Each row below holds a small network's activations on one input, seen along a few directions.
Each table varies a few parts of the input and shows all the possible inputs, shuffled.
A made-up example of a description, with smaller parts first: one of 2 separate values, together with either a single point or one of 11 places around a ring or (one of 4 places along a line, together with one of 8 places around a ring).
Shared parts are said once, and a part with two or three values counts as separate values.
In the rows, zero is written as 128.

Other details of the inputs shift rows strongly along two fixed directions, in all tables alike. That doesn't count.

Table:
r1: [ 83 149 117 114 127  93 112 164 136 104 172  88 155  94 129  98]
r2: [ 91  55 148 129 120 135  79 127 123 131 127 157 116 121 152 140]
r3: [190  89 139 147 134 181 122 106 114 146  69 175  97 169 123 167]
r4: [170 135 132 126 151 145 164 111 120 160  95 139 126 168 104 138]
r5: [ 72 135 129 100 114  89 120 139 147 116 178  91 150 101 155 108]
r6: [125  81 135 139 101 149 101 106 116 133 114 161  95 126 161 155]
r7: [168  85 146 141 125 174 120 107 102 154  76 172 106 163 129 154]
r8: [116  87 125 139 112 127  78 135 117 112 124 135 112 104 139 130]
r9: [ 81  90 143 110 126 109  86 137 130 127 152 126 143 122 164 122]
r10: [ 89 131 128 117 125 102 126 144 121 116 155  94 146 112 143  95]
r11: [100 171 117 109 131  91 147 134 151 115 173 103 155 105 130 114]
r12: [147 191 110 124 126 118 160 128 148 124 147 105 146 124 100 118]
r13: [125 158 112 130 143 104 153 137 129 126 137 108 135 131 127 115]
r14: [132 148 129 117 154 128 156 137 143 132 139 126 141 140 109 116]
r15: [103 161 118 112 120 100 136 140 148 122 176 100 149 102 127 107]
r16: [100 162 112 122 145  88 145 147 137 110 157 103 147 110 120 104]
r17: [168 214 111 114 142 119 189 126 157 119 138  92 148 144  93 115]
r18: [146 158 124 120 157 125 160 136 145 153 133 117 141 141  93 119]
r19: [136 192 120 113 129 121 165 119 140 121 141  92 156 132 112 115]
r20: [129 160 145 126 118 115 132 133 142 115 141 109 131 120 119 130]
r21: [193 154 122 147 126 170 167  91 115 150  76 154 106 158 107 154]
r22: [123 155 113 127 132 115 135 149 127 124 136 112 135 112 114 107]
r23: [126 135 132 117 144 130 133 140 138 143 144 126 139 131 116 115]
r24: [123  54 150 134 120 146  82 103 102 147 101 165 112 143 158 152]
r25: [130 153 133 109 142 129 149 144 139 135 138 116 148 147 120 113]
r26: [113 113 138 122 135 134 115 138 134 118 137 136 141 129 129 127]
r27: [145 120 134 125 143 138 144 123 129 151 111 139 122 157 122 137]
r28: [122  92 141 131 127 147  94 133 127 133 126 144 128 127 131 137]
r29: [162 188 109 132 156 118 196 128 126 142 113  99 136 148  92 110]
r30: [124  64 172 141 119 153  72 132 116 131 106 158 108 134 146 159]
r31: [143 174 111 122 145 114 160 145 138 112 134  92 140 132 112 108]
r32: [163 139 121 146 133 145 153 120 107 138  90 134 117 145 117 128]
r33: [124 115 128 139 106 139 112 114 127 115 125 145 119 122 136 147]
r34: [ 66 134 121 114 124  90 109 161 135  88 173  94 155  93 140  96]
r35: [ 76 151 124 102 120  86 122 137 148 113 181  93 157 102 156 110]
r36: [147 102 124 153 120 152 120 121 105 135  89 155  97 139 136 144]
r37: [192 115 122 159 108 167 121  92 121 140  85 170  88 143 110 167]
r38: [ 78 115 137 107 138  99 106 145 143 118 167 117 153 112 143 109]
r39: [ 84  73 133 138 106 125  78 139 112 106 129 148 112 100 158 127]
r40: [192 168 117 144 139 153 178  84 121 156  87 146 111 157 107 160]
r41: [157  69 148 141 121 175 104 106  99 146  80 170 108 159 139 162]
r42: [ 86 113 132 119 106 110 109 130 134 111 161 126 132 100 151 121]
r43: [ 82  87 136 132 107 120  85 138 109 109 134 114 135 107 165 114]
r44: [181 131 116 157 139 158 162 113 108 148  78 156  90 158 113 148]
r45: [142 187 119 113 136 120 178 117 139 132 141  99 146 134 113 114]
r46: [173 127 137 123 144 156 142 118 123 136 100 130 135 158 111 136]
r47: [ 77 115 136 107 107 102 107 123 133 122 161 105 142 102 160 117]
r48: [ 77  96 145 111 117 119  78 153 137 126 161 124 149 105 149 107]
r49: [116 127 127 129 102 124 108 128 135 128 145 132 128 109 135 126]
r50: [ 94  63 128 144 107 121  66 128 106 129 126 154 102  99 163 139]
r51: [194 156 123 140 127 162 160  90 125 135  84 139 112 155 104 150]
r52: [127 122 122 136 115 124 114 113 130 139 134 143 119 113 139 145]
r53: [144 170 117 122 126 118 151 123 150 108 142 113 139 124 106 122]
r54: [ 68 113 132 109 108  93 105 137 142 109 175 111 142  89 154 118]
r55: [104  23 157 136 104 159  59 116 104 141 108 180  95 136 177 154]
r56: [142 182 111 121 134 110 169 129 149 140 148 107 140 121 103 122]
r57: [103  43 153 133 106 154  64 123 111 128 115 162 110 134 169 152]
r58: [118 121 145 141 124 116 107 150 120 111 125 117 120 114 132 131]
r59: [148 166 109 136 149 123 175 135 128 124 123 126 120 132  98 118]
r60: [186 119 123 156 133 161 141 107 105 133  71 144 102 151 115 148]
r61: [100  92 128 133 114 119  86 140 122  96 135 129 122 103 144 125]
r62: [153  82 142 138 132 163 101 117 125 123 100 167 113 140 126 152]
r63: [174 183 119 116 163 134 166 140 155 134 131 109 153 145  80 115]
r64: [162 212 111 119 141 124 195 125 147 132 132 104 145 145  97 119]
r65: [ 99 137 118 122 128 106 122 151 129 121 156 109 132 102 128 105]
r66: [ 99 108 129 133 124 109 108 130 113 125 133 118 131 116 153 119]
r67: [111 128 129 123 108 126 116 122 134 115 140 121 132 122 147 132]
r68: [ 74 148 122 109 126  89 121 164 138  97 174  77 161 105 146  90]
r69: [108 112 132 120 139 119 105 135 136 140 143 132 138 122 134 126]
r70: [164 158 105 143 147 127 167 130 124 148 108 130 110 135  92 130]
r71: [110  56 151 137 117 152  77 126 118 128 112 173 111 127 150 144]
r72: [165 133 114 150 140 141 161 119 115 146  90 142  97 151 114 141]
r73: [152 141 112 147 145 129 163 126 121 133 104 141 106 136 102 135]
r74: [133 143 136 108 146 128 152 131 128 140 137 114 148 149 116 112]
r75: [180 172 113 141 133 146 178 110 134 135 104 147 116 145  95 145]
Each input here is: one of 3 separate values, together with either a single point or (one of 4 places along a line, together with one of 6 places along a line).
The inputs of r13 and r35 match in every part but the choice among 3 separate values. If r32 is changed in the same way as r13 into r35, which row does it become? -> r21
The inputs of r74 and r45 match in every part but the choice among 3 separate values. If r26 is changed in the same way as r74 into r45, which row does it become? -> r33
Change only the place on the line of 6 in r9. List by row number the other rows that result. -> r3, r25, r27, r55, r57
Change only the place on the line of 6 in r52. List by row number the other rows that result. -> r12, r15, r37, r49, r56
Change only the place on the line of 4 in r16. List by row number the other rows that result. -> r13, r50, r66

Table:
r76: [175  52 150 177  96 192  79  91 100 150  57 208  65 145 134 193]
r77: [205 183 117 134 143 154 183 100 148 154 108 142 117 154  86 153]
r78: [ 56 164 133  89 107  79 119 160 151  82 200  61 178  91 153  73]
r79: [164 243  99 116 150 108 223 139 148 130 143  73 154 144  78  99]
r80: [180 146 128 141 126 152 140 100 139 149 102 150 117 145 103 157]
r81: [ 73 135 126 106 105  93 111 122 134 127 172  98 147  94 160 111]
r82: [164 245 104  97 146 108 215 123 163 118 153  72 170 140  88  98]
r83: [ 46 148 130  92 121  81 120 163 159  93 204  86 171  89 145  89]
r84: [183 192 109 139 155 135 185 123 129 119 103 115 133 148  85 133]
r85: [ 77  46 178  82 140 144  59 142 132 150 151 138 169 160 177 118]
r86: [173 178 109 126 146 142 188 104 150 142 120 138 128 151  96 145]
r87: [207 173 120 158 151 150 170 117 129 141  78 143 106 160  78 157]
r88: [184  29 127 191 109 204  75  89  75 141  34 222  54 141 133 190]
r89: [ 58 156 121  91 134  70 107 184 157  98 209  70 171  78 132  71]
r90: [ 60  36 153 137  80 123  47 118 106 115 140 162 105  94 191 144]
r91: [199 146 155 110 189 178 185 132 132 178  85 144 152 213  85 134]
r92: [ 74  29 145 145  92 129  24 142 111 116 132 159 105  89 168 135]
r93: [164 242  86 128 170 102 224 146 136 143 134  80 151 133  74  92]
r94: [ 78 144 164  66 187  91 138 181 155 127 187  59 210 148 119  67]
r95: [ 71 124 131 104 107  88 107 123 141 118 181 111 148  98 161 115]
r96: [182 142 109 161 131 143 162 111 108 139  79 137  92 153 113 153]
r97: [ 97 135 134 115 128 100 107 152 144 106 164 102 141 102 138 115]
r98: [ 94 128 130 109 108 111 104 124 142 106 165 108 159 101 146 117]
r99: [ 50 152 129 101 109  80 118 149 136 111 187  76 161  84 155  89]
r100: [ 59  50 136 129  89 119  45 145 110  94 146 132 117  87 185 110]
r101: [181 100 153 116 188 169 155 136 117 173  80 153 135 190  85 127]
r102: [ 80  49 157 128  83 133  45 132 122 116 148 152 108  96 177 144]
r103: [195 132  98 169 135 160 163 112 103 152  69 156  83 154 101 147]
r104: [164  45 135 183 109 168  98  84  83 144  52 211  53 147 153 192]
r105: [194 217  97 148 161 125 219 115 121 150  92 110 118 152  83 135]
r106: [ 60  20 138 146  92 117  40 133  99 118 136 168  98  90 189 132]
r107: [186  27 131 178  81 199  85  57  83 165  37 218  42 154 157 208]
r108: [189 186 109 143 147 140 188 118 125 121  90 119 117 155  98 133]
r109: [195 219 108 132 153 144 207 119 137 126 110 114 144 154  68 128]
r110: [ 45  51 142 126 103 106  55 142 126  96 156 139 120  90 183 131]
r111: [ 43 146 113  96 137  70 119 179 156  96 203  82 169  83 136  75]
The inputs of r76 and r87 match in every part but one. If r99 is changed in the same way as r76 into r87, which row does it become? -> r105
What do these inputs look like to the network? -> one of 4 places along a line, together with either a single point or one of 8 places around a ring
Change only the place on the line of 4 in r97. List by row number the other rows that result. -> r77, r89, r102
Change only the place on the ring of 8 in r107. List by row number the other rows that result. -> r77, r80, r81, r82, r86, r95, r98
Change only the place on the line of 4 in r88. List by row number the other rows that result. -> r84, r98, r109
